A small network was shown many inputs. Here are its activations along a few directions, one row for each input.
In each table, some parts of the input vary, and every possible input appears once, in random order.
Descriptions start from the smaller parts, as in this example, which fits no table here: one of 8 places around a ring, together with either a single point or one of 11 places along a line or (one of 2 separate values, together with one of 6 places along a line).
Shared parts are said once, and a part with two or three values counts as separate values.
In the rows, 128 means zero.

Other details of the inputs shift rows strongly along two fixed directions, in all tables alike. That doesn't count.

Table:
x1: [ 55 226  69 161 189 203 139 165 226 201  19 106 180 135]
x2: [141 137 115 108 101 111 141 112  96 155  99 153 110 103]
x3: [ 73 208  66 119 112 208 100 110 182 200  43 154 120 124]
x4: [119 130 147 147 147 141 127 151 152  84 164 111 156 143]
x5: [ 66 209  75 167 142 183  86 155 209 186  63 134 142 153]
x6: [109 182 137 174 139 109 134 172 131 128 113 123 135 119]
x7: [164  74 120  73 104 129 143  86  69 158 111 137 103 117]
x8: [136 120  79  72 110 155 120  92 106 213  74 147  88 127]
x9: [ 75 194 185 237 189 122 128 184 202  76 169  73 160 126]
x10: [144 105 100  74 105 145 143  86  91 182  75 146 110 109]
x11: [138 106 101  87 143 142 152 109 131 162  95 126 141 129]
x12: [113 131 144 159 126 113 112 159 138  98 139 136 142 139]
x13: [103 142 136 163 132 136 108 158 149 112 131 128 144 144]
x14: [137 130  82  63 124 182 158  69 129 188  64 133 133 106]
x15: [157 124 147 135 125 106 156 124  95 105 144 119 137 108]
x16: [140 136  90  73  93 149 139  83  94 191  74 154  96  99]
x17: [161 101 145 120 141 115 163 123 106 101 151 104 147 122]
x18: [164  63 164 127 107  88 118 127  89  74 188 131 123 142]
x19: [190  21 178 108  89  10 111 140  46  48 241 160  89 149]
x20: [ 71 215 190 249 154  85 105 192 175  88 161  98 123 120]
x21: [142 137  96  77 104 159 156  73 104 175  76 147 120  92]
x22: [160  83 154 118 128 121 130 122 119  71 188 115 143 141]
x23: [132  90 129 110 143 127 123 138 143  98 158 119 141 153]
x24: [142 114 147 123 112 130 124 120 111  90 170 132 127 126]
x25: [ 95 198 132 216 165  92 118 210 167 132 107 117 154 143]
x26: [ 61 234  84 184 154 174 130 160 200 198  12 135 174 117]
x27: [144 132 120 100 114 132 157 101  95 139 109 135 123  97]
x28: [105 142 141 186 175 127 115 186 190  83 156  98 177 167]
x29: [161  91 155 126  99  86 113 127  91  81 187 138 108 134]
x30: [138  80 115  84 137 158 120 112 136 126 148 119 130 154]
x31: [118 108 112  82 102 188 111  39 124 204  87 124  73 107]
x32: [103 166  79 126 169 190 141 127 183 190  54 105 161 139]
x33: [117  95 127 105 152 167 122  82 154 159 135  94 101 130]
x34: [168  62 168 107 123  91 136 127  96  45 211 122 132 137]
x35: [144 135  88  82  99 161 136  78 103 194  74 142 101 108]
x36: [136 127 161 153 117 100 127 142 121  65 174 139 140 125]
x37: [143 118 150 158 127  42 129 175  98 109 150 144 121 131]
x38: [110 154 161 157 130 141 126 101 137 119 151 106 106 100]
x39: [129 107 113 103 101 142 113 102 123 141 111 156 121 131]
x40: [148 105 113  96 111  95 127 126  88 161 115 149  96 125]
x41: [105 179 152 200 145 127 117 173 169  78 151 114 166 134]
x42: [148  69 129  65  93 125  96  53  85 184 146 136  35 123]
x43: [152  92 139 101  92 111 114 110  86 105 170 146  95 132]
x44: [143  95  84  58 141 180 149  83 123 188  86 118 125 132]
x45: [101 144 140 180 169 110 117 190 188  82 150 115 177 159]
x46: [137 121 144 122 111 123 126 125 113  88 161 140 127 122]
x47: [142 104 141 114 128 127 130 123 135  86 162 132 145 135]
x48: [116 129 134 154 123  87  98 169 132 104 156 145 119 151]
x49: [154 103 151 120 144 110 162 135 101  96 157 107 143 122]
x50: [ 98 156 147 196 144  88  93 204 155  91 165 129 136 161]
x51: [105 171 159 199 127  79 110 190 147  74 160 145 144 135]
x52: [148 112  95  56 123 170 162  73 109 169  89 128 125 107]
x53: [168  96 163 121 119  84 158 127  66  84 173 121 122 109]
x54: [146 111 119 116 121 133 142 108 104 153  98 127 129 120]
Each input here is: one of 6 places along a line, together with either a single point or (one of 2 separate values, together with one of 4 places along a line).
The inputs of x17 and x15 match in every part but the place on the line of 6. If x47 is changed in the same way as x17 into x15, which row does it become?
> x36
Change only the place on the line of 4 in x45. List by row number the other rows that result.
> x23, x28, x30
Change only the place on the line of 4 in x21. List by row number the other rows that result.
> x15, x27, x53
Change only the choice among 2 separate values in x13. List by row number the other rows that result.
> x7
List by row number the other rows that have the place on the line of 6 in common with x19.
> x5, x8, x25, x37, x40, x42, x48, x50
